Each row below holds a small network's activations on one input, seen along a few directions.
Each table varies a few parts of the input and shows all the possible inputs, shuffled.
Descriptions start from the smaller parts, as in this example, which fits no table here: one of 8 places around a ring, together with either a single point or one of 9 places around a ring or (one of 2 separate values, together with one of 6 places along a line).
Shared parts are said once, and a part with two or three values counts as separate values.
(in the rows, 128 means zero)

Other details of the inputs shift rows strongly along three fixed directions, in all tables alike. That doesn't count.

Rows:
row 1: [110 125 144  57 121 109 166 134 110 105 129]
row 2: [173 138 134 141 115 131 130 130 135 127 161]
row 3: [145 144 113 120 123 164 114 150 144 134 167]
row 4: [112 127  90 125 128 175 105 150 147 141 143]
row 5: [ 93 109 142 109 125  95 161 111 108 132  86]
row 6: [108 114 126 152 123  96 145 104 103 112  75]
row 7: [172 146 164 136 120 118 136 126 135 134 153]
row 8: [130 145 128  62 150 143 121 147 121 110 142]
row 9: [ 70 109  95 139 131 165 102 129 136 157  97]
row 10: [100 131 123  90 136 160 115 146 133 144 136]
row 11: [ 74 104  92 138 139 167  99 130 145 158  96]
row 12: [123 103 123 177 104  90 147  97 131 127  86]
row 13: [154 142 161 107 128 128 136 141 132 131 155]
row 14: [129 140 167  51 136 117 163 145 110 118 148]
row 15: [149 151 120 122 141 158  98 153 138 122 152]
row 16: [142 139 139  62 131 128 149 144 128 113 157]
row 17: [163 132 150 164 118 114 136 110 130 142 131]
row 18: [142 106 174 165 108  50 188  76  98 120  77]
row 19: [158 139 184  87 122  53 193 108  84  83 113]
row 20: [158 131 198  81 123  54 203 103  96 105 119]
row 21: [156 138 114 180 127 138  95 127 135 135 130]
row 22: [ 24  81  92  94 144 113 139 107  98 112  30]
row 23: [165 137 152 173 114 114 138 113 130 142 133]
row 24: [143 145 114 202 143 134  93 117 164 141 223]
row 25: [122 140 141  62 144 143 132 159 130 136 152]
row 26: [144 131 150 139 122 116 149 121 122 136 127]
row 27: [ 75  81  89 185 108 117 130  89 129 138  57]
row 28: [ 91 123  92  85 135 175 110 161 143 133 138]
row 29: [105 134 119  72 144 133 123 144 113 116 121]
row 30: [123 134  94 166 133 172  72 139 143 139 129]
row 31: [185 144 144 159 108 118 138 126 141 123 158]
row 32: [155 147 161 100 128 120 154 136 116 129 154]
row 33: [144 130 142 152 125 129 131 126 136 141 128]
row 34: [ 58 102 100  85 143 124 132 116 105 115  66]
row 35: [126 109 144 167 116  92 150 101 119 141  91]
row 36: [126 148 127  65 147 145 127 155 114 110 145]
row 37: [ 53  98  98  77 128 125 145 129 116 125  84]
row 38: [167 128 126 181 107 120 126 122 142 137 140]
row 39: [112 123 134  72 125 125 152 142 118 112 135]
row 40: [123 105 117 193 101 115 129 104 133 132  99]
row 41: [164 147 123 145 135 149  99 135 131 127 151]
row 42: [134 128 156  95 132 110 158 124 113 127 127]
row 43: [126 147 132  67 145 144 118 151 123 108 144]
row 44: [161 148 162  95 133 106 141 138 117  97 144]
row 45: [104 127 112 197 158 147  88 114 153 159 189]
row 46: [164 136 141 180 118 122 119 116 144 151 134]
row 47: [153 134 118 193 120 155  94 129 149 166 141]
row 48: [137 131 116 147 136 140 103 130 135 124 121]
row 49: [120 148 104  79 151 170  90 162 137 128 149]
row 50: [ 73  75  90 186 111 114 129  94 135 135  51]
row 51: [ 78  97  95 119 125 135 133 121 126 129  91]
row 52: [ 98  98 121 153 107  95 162 102 113 120  78]
row 53: [ 93 122  91  86 135 170 105 162 145 138 139]
row 54: [166 130 126 181 106 120 125 120 138 137 141]
row 55: [113 112  92 203 125 137  88 115 141 139  85]
row 56: [ 93 142 124  91 181 132 110 143 121 113 204]
row 57: [121 135 131  62 130 148 131 160 134 116 159]
row 58: [166 153 112 163 133 167  84 140 148 132 155]
row 59: [110 126  94 127 125 177  92 149 156 139 144]
row 60: [190 153 146 175 119 126 107 125 134 120 154]
row 61: [164 136 143 168 120 111 123 117 124 114 125]
row 62: [122 133 131 110 134 144 129 136 132 141 132]
row 63: [212 151 188 149 116  60 166 112 104  98 142]
Description of these inputs: one of 3 separate values, together with either a single point or (one of 4 separate values, together with one of 5 places around a ring).
- The inputs of row 15 and row 33 match in every part but the choice among 3 separate values. If row 8 is changed in the same way as row 15 into row 33, which row does it become? => row 20
- Which other rows does row 2 become when the place on the ring of 5 takes its other values? List them by row number. => row 16, row 27, row 50, row 51
- Which other rows does row 10 become when the choice among 4 separate values takes its other values? List them by row number. => row 5, row 17, row 23
- Which other rows does row 14 become when the place on the ring of 5 takes its other values? List them by row number. => row 7, row 9, row 10, row 13

Rows:
row 64: [219 156 133 242 113 146  83 124 169 151 191]
row 65: [150 155  81 174 143 218  40 163 175 159 196]
row 66: [ 71 133  67  86 161 211  67 170 148 146 155]
row 67: [ 21  94  74  92 145 170 112 134 132 154  89]
row 68: [191 164 138  63 116 174 119 178 138 127 158]
row 69: [163 140 151  62 111 120 157 146 110 105 103]
row 70: [164 139 131 193 129 119 109 112 135 129 146]
row 71: [139 133 172  74 125  85 181 125 107 106 146]
row 72: [ 51  67  91 224 116  93 128  69 125 140  25]
row 73: [125 134 144  82 137 111 151 131 115 114 146]
row 74: [236 167 152 237 118 127  91 120 156 135 195]
row 75: [232 152 146 198  92 129 110 126 139 126 120]
row 76: [114 131 162  58 142  76 178 123  89  90 124]
row 77: [142  99 176 191  99  21 197  62  97 101  72]
row 78: [ 96 130 149  26 141 123 167 148 110 118 147]
row 79: [134 105 182 140 108  27 209  76  92 101  87]
row 80: [ 27  71  73 180 128 134 111  96 135 154  45]
row 81: [  7  95  49 101 159 187  81 139 135 146  84]
row 82: [221 154 142 240 110 148  91 123 168 164 192]
row 83: [122 150 141  48 158 133 132 153 114 108 166]
row 84: [ 92 105  58 231 123 188  59 122 170 176 112]
row 85: [ 31 116  51  84 165 216  61 165 151 150 127]
row 86: [ 96 130 145  28 144 119 162 148 113 113 147]
row 87: [193 160 144  98 116 142 120 154 123 112 130]
row 88: [177 132 166 180 108  91 152 106 132 134 145]
row 89: [145 145 133  32 120 168 139 174 124 127 122]
row 90: [139 149 154  44 142 119 156 152 113 107 175]
row 91: [ 64  67 109 229 102  79 152  63 119 146  27]
row 92: [ 95  96 161 128 124  38 191  79  86  95  63]
row 93: [183 172 165  73 145 128 133 156 122 105 206]
- Describe the family of inputs behind these rows. => one of 5 places along a line, together with either a single point or one of 5 places around a ring
- The inputs of row 83 and row 92 match in every part but the place on the line of 5. If row 87 is changed in the same way as row 83 into row 92, which row does it become? => row 75
- List by row number the other rows that have the place on the line of 5 in common with row 72. => row 64, row 69, row 73, row 77, row 90
- Which other rows does row 66 become when the place on the line of 5 takes its other values? List them by row number. => row 76, row 84, row 90, row 91

Rows:
row 94: [155 137 155  95 141  99 142 126 127 106 151]
row 95: [132 105 172 128 109  32 199  76  82  93  40]
row 96: [ 67 111 105 108 143 135 130 122 127 140 129]
row 97: [155 160 121  87 151 160  94 160 138 120 167]
row 98: [ 65 103 104 100 126 138 129 134 138 130 113]
row 99: [170 170 155 138 145 160 102 153 138 145 207]
row 100: [127 128  82 220 132 157  75 117 142 146 128]
row 101: [183 143 167 133 118  95 169 119 117 129 169]
row 102: [193 151 147 134 109 143 130 151 150 135 183]
row 103: [181 147 152 111 106 130 147 143 127 121 150]
row 104: [ 92 112 112  91 130 140 134 127 122 138  79]
row 105: [136 112  97 234 111 139  86 111 163 135 123]
row 106: [164 155 134 103 134 141 128 144 110 124 165]
row 107: [142 137 192  82 137  82 165 124 107 110 123]
row 108: [146 104 140 251 111  59 149  60 121 120 100]
row 109: [ 90 104 120  95 131 120 148 122 126 138  88]
row 110: [ 62 105  98  86 147 145 114 133 139 141 108]
row 111: [ 82 114 108  85 134 138 145 130 103 136 101]
row 112: [ 55 118 105  97 140 176  98 157 137 137 110]
row 113: [158 150 136  89 119 145 129 155 124 111 147]
row 114: [132 122  87 218 114 154  76 123 152 133 108]
- The inputs of row 113 and row 106 match in every part but one. If row 98 is changed in the same way as row 113 into row 106, which row does it become? => row 96
- Describe the family of inputs behind these rows. => one of 3 separate values, together with either a single point or one of 6 places around a ring
- Which other rows does row 97 become when the choice among 3 separate values takes its other values? List them by row number. => row 100, row 114
- List by row number the other rows that have the choice among 3 separate values in common with row 107. => row 94, row 95, row 97, row 104, row 109, row 110
